Each row below holds a small network's activations on one input, seen along a few directions.
In each table, some parts of the input vary, and every possible input appears once, in random order.
A made-up example of a description, with smaller parts first: line(6) and (point or ring(11) or (values(2) and ring(8))).
Shared parts are said once, and a part with two or three values counts as separate values.
(in the rows, 128 means zero)

Other details of the inputs shift rows strongly along two fixed directions, in all tables alike. That doesn't count.

Rows:
x1: [110 102 177 156 149  93 128 103 113 119 103  90]
x2: [107  95 179 145 150 107 116 107 110 107  85  67]
x3: [105 159  72  84 163 111 102 138 182 119 131 122]
x4: [113 145  64 125 153 115 109 134 168 110 143 121]
x5: [163 171 103  76  83 184 165 154 110 190 138 176]
x6: [104  94 185 165 154  77 131 109 115 111 114 102]
x7: [207 153  99 102  40 171 148 142 123 168 145 191]
x8: [ 97 100 186 156 149 125 103  97 109  99 110  77]
x9: [157 166  99  96  85 189 158 158 110 174 164 200]
x10: [105 100 176 181 143  99 124  98 110 106 126  93]
x11: [159  89 182 165  86 170 179 145  53 143 126 154]
x12: [108 151  66 126 158 100 110 134 179 109 163 138]
x13: [159  95 197 154  77 195 169 137  43 152 113 139]
x14: [158 172  94  99  84 188 157 150 111 175 162 182]
x15: [111 164  77 111 153  83 121 118 175 133 143 115]
x16: [113 148  79 115 155  87 124 137 172 124 140 133]
x17: [116 148  69 101 157 108 114 137 175 124 123 114]
x18: [163 159  85 117  83 173 166 150 111 164 163 172]
x19: [106  94 176 160 144 132 112 107 103  98 103  74]
x20: [173 154  89  99  89 163 179 169 115 174 143 183]
x21: [111  97 164 153 147 138 110 121 112  95 107  91]
x22: [ 99 160  80 108 156 119  95 123 174 118 153 130]
x23: [ 96  95 175 175 154  90 119 101 120  96 134 105]
x24: [122 164  62 111 144  94 127 131 171 134 141 118]
x25: [ 99 164  83  98 160 130  90 125 173 115 151 126]
x26: [ 98  92 173 153 158 125 105 117 116  90 113  98]
x27: [100  89 169 162 155 115 109 117 118  93 117 101]
x28: [145  71 172 173 120  85 103 100 130  83 103 104]
x29: [107  85 165 169 153 119 113 117 114  94 106  87]
x30: [100  86 169 172 157 104 116 115 116  92 119 104]
x31: [193  92 215 152  37 163 155 114  62 150 114 168]
x32: [154 103 204 137  90 161 179 142  57 166 112 162]
x33: [111 173  80  82 153 118 105 122 172 135 130 113]
x34: [143 140  81 118 120  88  84 120 193 102 147 148]
x35: [ 97  97 194 140 156 106 112 110 111 108  96  90]
x36: [102 160  79 112 152 121  97 114 171 118 147 112]
x37: [120 162  69  95 147 115 117 128 169 134 127 112]
x38: [110  95 161 175 150 107 118 105 111  98 113  82]
x39: [157  93 194 140  93 160 178 153  58 158 107 162]
x40: [107 151  78  98 164 103 107 138 179 122 131 124]
x41: [172 168  89  88  82 175 173 161 109 186 135 175]
x42: [119 159  67  84 156 121 107 143 174 126 123 117]
x43: [105 161  84  94 160 103 105 128 177 129 137 125]
x44: [187  90 211 146  51 154 149 121  71 143 123 180]
x45: [171 156  90  91  92 174 173 171 115 176 135 181]
Each input here is: ring(5) and (point or (values(2) and line(4))).
- Changing only the ring(5) part turns x27 into x13. The same change can be made to x12. Which row results? => x18
- Changing only the ring(5) part turns x31 into x34. The same change can be made to x15. Which row results? => x16
- Change only the values(2) part in x26. List by row number the other rows that result. => x3
- Which other rows agree with x43 in the ring(5) part? List them by row number. => x6, x9, x22, x23, x25, x32, x35, x44
- Change only the line(4) part in x45. List by row number the other rows that result. => x17, x20, x42
- Change only the line(4) part in x41. List by row number the other rows that result. => x2, x24, x37

Rows:
x46: [111 118 156 104 115 231 155 161  50 145 129 149]
x47: [ 82 141  74 141 206   5  93  93 221  90 132  89]
x48: [154 133 174  93 112 185 180 150  71 198  74 138]
x49: [ 96  77 188 203 166  82 129  98 106  83 135  98]
x50: [131 114 160 106 132 165 205 178  64 187 107 150]
x51: [141 123 171 104 103 217 154 141  68 161  92 113]
x52: [134 198  46  37 149 145 139 166 161 170 111 137]
x53: [101 125  62 134 162  43  21  70 250  51 133  72]
x54: [127 193  39  77 142 115 155 152 177 177 152 154]
x55: [143 163  31 100 100 151  86 129 205 120 194 185]
x56: [139 128 170  97 105 220 146 142  70 171  93 124]
x57: [132 198  52  64 119 164 106 131 185 141 138 126]
x58: [198  92 171 133  47 123 150 131  97 151 106 164]
x59: [ 83 150  65 140 200   8  96 110 232  71 132  79]
x60: [ 82 146  85 105 205  23  66  97 214  95 104  36]
x61: [186 113 145 181  66 156 171 144  79 140 163 194]
x62: [150 178  20 129 125 110 113 143 195 125 198 195]
x63: [ 88 194  28  93 172 156 148 177 156 144 162 143]
x64: [ 92  73 202 187 148 106  76  96 121  71 137  77]
x65: [131 131 152 147 101 178 188 150  54 155 151 161]
x66: [113  74 205 157 137  94  82  75 128  76  94  68]
x67: [134  80 205 155 146  59 116  85 119 101  79  77]
x68: [139 128 151 116 127 168 210 169  51 179 101 148]
x69: [161 177  26 103 115 153  84 130 196 109 199 187]
x70: [ 96  71 202 187 146 109  85  84 109  64 131  82]
x71: [177 172  36  78  86  92 105 136 198 149 141 174]
x72: [121  73 226 167 149  50 101  99 142  93  70  73]
x73: [128 128 166 156 104 178 184 146  64 162 138 166]
x74: [ 71  72 202 181 164 128  89  94 101  76 113  71]
x75: [ 86  82 210 154 154 105  85  90 123  79  77  47]
x76: [ 88 205  26  76 157 200 111 149 154 142 158 142]
x77: [151 114 168 154  86 166 180 146  73 151 158 187]
x78: [114  73 209 166 139  89  78  74 117  68  89  71]
x79: [166 170  35  85  87 126  76 129 216 110 160 152]
x80: [ 84 184  26  85 170 162 149 163 153 158 170 149]
x81: [ 85  78 191 172 175  55 141 110 102  97  90  72]
x82: [144 133 174 140  90 218 150 149  60 151 136 159]
x83: [199  99 150 155  69 115 178 150  79 152 138 187]
x84: [192  92 147 153  61 118 181 140  85 166 140 189]
x85: [167 128 173 106  83 154 158 142  74 189  92 139]
- Describe the family of inputs behind these rows. => values(2) and line(4) and ring(5)
- Start at x76 and move only the line(4) part, one step at a time. The first step leads to x82. Which rows follow, in order? => x70, x69
